These are the activations of a small neural network, seen along a few directions. Each row is one input.
In each table, some parts of the input vary, and every possible input appears once, in random order.
A made-up example of a description, with smaller parts first: one of 4 places along a line, together with either a single point or (one of 2 separate values, together with one of 5 places around a ring) or one of 11 places along a line.
Shared parts are said once, and a part with two or three values counts as separate values.
(in the rows, 128 means zero)

Other details of the inputs vary at random and push rows far along two fixed directions, the same in every table; ignore that.

Table:
R1: [183 160 121 152 136 127  95 130 152 185 141 198 131]
R2: [ 28  68 167  73 204 167 209  24 129 130  76 161  85]
R3: [ 18  61 166  89 217 168 206  38  99 130  71 159  92]
R4: [116 140 114  82 155 135 199  78 165 134  70 125 112]
R5: [122  56 158 109 147 221 242  53 131 126  40 153  56]
R6: [231 149 100 114 130  90  30 197 158 180 169 194 145]
R7: [246 151 115 112 107 156  54 216 156 194  82 199  62]
R8: [106 170 127 165  74 128 179  91 111  69 168  13 187]
R9: [225 137 159  89 115 194  43 177 144 165 101 209  73]
R10: [ 65 141 121 207  89 103 137 121 104  82 182  44 173]
R11: [238  93 126  81 122 168  91 183 146 155 109 193  72]
R12: [155 144 114 131  82  92 127 156 135  73 177  45 199]
R13: [ 71 160 103 198  85  61 100 185  81  86 166  52 170]
R14: [169 164  97 121 159 104  57 178 166 201 128 213  73]
R15: [ 87 110 111 113 148 104 180  64 129 141  79 116 109]
R16: [ 58 136 123 218 106 105 142 133  75  80 177  60 182]
R17: [ 51  39 127  87 214 140 227  79 111 133  90 168  99]
R18: [ 66  99 113 155 102  82 143 141 109  72 180  50 182]
R19: [214 204 138  90 120 139  35 160 162 149 159 177 138]
R20: [113 179 158 173  50  75  63 156  97  75 195  30 220]
Each input here is: one of 4 separate values, together with either a single point or one of 4 places along a line.
Changing only the choice among 4 separate values turns R11 into R5. The same change can be made to R6. Which row results?
Answer: R1
Change only the choice among 4 separate values in R12. List by row number the other rows that result.
Answer: R4, R8, R19

Table:
R21: [178 181 126 138  81 115  78 158 141 119 153 103 158]
R22: [102 138 124 150 115 111 138 127 117 115 130  95 141]
R23: [152 116 112 109 165 129 126 137 148 167 118 180 103]
R24: [153 144 122 139 121 106  76 172 125 130 167 133 156]
R25: [113 125 141 110 160 141 129 108 134 141 117 159 109]
R26: [ 85 112 111 150 114 103 167 122 111  91 140  69 151]
R27: [147 158 124 150 108 108  71 164 126 140 153 131 144]
R28: [148 161 124 169  99 110  72 167 123 135 168 121 156]
R29: [144 123 132 100 166 132 109 129 141 161 116 185 104]
R30: [146 127 137 113 174 152 117 114 143 172 115 201  99]
R31: [ 80 129 127 164 109 119 164 111 110 100 136  74 154]
R32: [170 108 136  98 132 160 119 145 138 147  94 170  83]
R33: [155 140 116 143 113 101  80 173 129 136 164 131 150]
R34: [151 159 111 152 102  94  76 183 129 132 157 114 151]
R35: [ 46  91 127 138 146 139 230  54 111 101  95  89 118]
R36: [148 126 109 111 159 125 121 135 147 165 107 180  92]
R37: [103 143 136 150 109 113 112 133 111 105 147  95 158]
R38: [149 141 138 154  71 135  96 169 109 100 137  85 140]
R39: [ 37  81 147 103 154 136 211  56 109  88 103  89 127]
R40: [161 111 127  73 159 151 168  90 159 147  97 167 102]
R41: [ 80 103 136 122 138 123 161 104 110  95 142  94 147]
R42: [111 149 114 162 101 104 121 142 117 110 141  89 144]
R43: [126 137 123 139 111 103 101 149 121 124 146 114 147]
R44: [117  73 140 104 130 163 184 104 118 107  92 114 104]
R45: [111 132 131 119  93 120 164  99 124  83 128  57 161]
R46: [115 124 141 119 160 150 134 106 134 144 125 168 113]
R47: [173 112 141 111 141 181 125 132 139 160  94 187  77]
R48: [181 143 131  94 152 162 134 103 161 167 104 188  97]
Describe the family of inputs behind these rows.
Answer: one of 4 places along a line, together with either one of 2 separate values or one of 5 places along a line
Changing only the place on the line of 4 turns R28 into R43. The same change can be made to R46. Which row results?
Answer: R39
Change only the choice among 2 separate values in R38. List by row number the other rows that result.
Answer: R21
A walk changes only the place on the line of 4. It starts at R23 and steps to R34. List the rest of the walk in order.
Answer: R22, R31
